A small network was shown many inputs. Here are its activations along a few directions, one row for each input.
In each table, some parts of the input vary, and every possible input appears once, in random order.
Descriptions start from the smaller parts, as in this example, which fits no table here: values(2) and (point or line(11) or (line(4) and ring(8))).
Shared parts are said once, and a part with two or three values counts as separate values.
In the rows, zero is written as 128.

Other details of the inputs shift rows strongly along three fixed directions, in all tables alike. That doesn't count.

A family of inputs:
r1: [ 91 129 174 165  96 175  52 157 108 182 142]
r2: [158  61 141  95 184  65 144 105 197 150 133]
r3: [146  73 171 118  38 112  85 182  98 103  95]
r4: [187 118 128  80  49 114 177 172 116  73  47]
r5: [111 114 169 179  82 144  96 137 137 135 170]
r6: [150  73 206 188  99  75  95 129 190 179 125]
r7: [131  65 103  82 203  55 163 136 166 109  90]
r8: [ 96 199 125 144 228 169 110  67 121 172 160]
r9: [152 138  81  92 185 120 220  90 118 102 121]
r10: [112 167  75 111 131 160 177 106  77 122 116]
r11: [159  78  96  70 160  27 182 146 142  52  69]
r12: [ 98 196  58  85  46 192 147 132  56 114 112]
r13: [109 229 117 167 152 161 111 110 150 167 181]
r14: [120 170 131 122 129 171 133 126 114  85 144]
r15: [141 116 118 185 219 130  70  87 178 160 166]
r16: [106  47 192 186 134  87  71 138 161 194 132]
r17: [156 111 142  90  53 165 132 143 100 126 107]
r18: [106 194  80 143 226 129 171 104  94 100 165]
r19: [103 154 125 131  19 180  95 166 110 108 155]
Description of these inputs: point or (values(3) and ring(6)).
Question: Change only the values(3) part in r5. List by row number the other rows that result.
Answer: r14, r19
Question: Change only the ring(6) part in r9. List by row number the other rows that result.
Answer: r5, r6, r10, r16, r18

A family of inputs:
r20: [155  36 159 118  26 107 138 196  90  93  43]
r21: [135  88 186 166 134 137  50  90 191 206 153]
r22: [148 148 131 125  68 179  95 132  86 124 105]
r23: [146 105 168 144  48 153 109 140  84 146 105]
r24: [115 250 101 121 120 185 168 132 112  75 174]
r25: [145 195 115 160 191 144 128 104 173 101 185]
r26: [110 149  84 139 214  99 124  94 168 133 138]
r27: [101 227  64  97 122 184 164 133  85 149 167]
r28: [157  95 178 169  33 103 124 157 148 105 128]
r29: [176  55 105  96 192  45 155 110 201 132  95]
r30: [153 120 150  82 207  80 167 102 136 110  89]
r31: [140  81  72  83  67  73 210 158 100  66  42]
r32: [140  36 135 129 223  47 101 113 183 113 129]
r33: [135  91 168  90  40 145 120 143 128 149 102]
r34: [150 110 125 127 238 110 126 125 153 113 111]
r35: [107 109 192 194 103 166  76  98 152 218 170]
r36: [ 87 133 214 183 144 155  31 144 139 200 175]
r37: [119 181  65 123 134 156 186 110  96 137 144]
r38: [ 88 167  92 101 198 129 145 116 100  94 162]
r39: [115 123  73 107 119 131 175 140  65  67 121]
r40: [ 68 187 113 134  67 161  96 152  97 156 148]
Question: What do these inputs look like to the network?
Answer: values(3) and (point or ring(6))
Question: The inputs of r21 and r35 match in every part but the values(3) part. If r34 is changed in the same way as r21 into r35, which row does it become?
Answer: r20
Question: List by row number the other rows that have the values(3) part in common with r30.
Answer: r24, r27, r33, r36, r38, r40
Question: Change only the values(3) part in r29. List by row number the other rows that result.
Answer: r27, r37
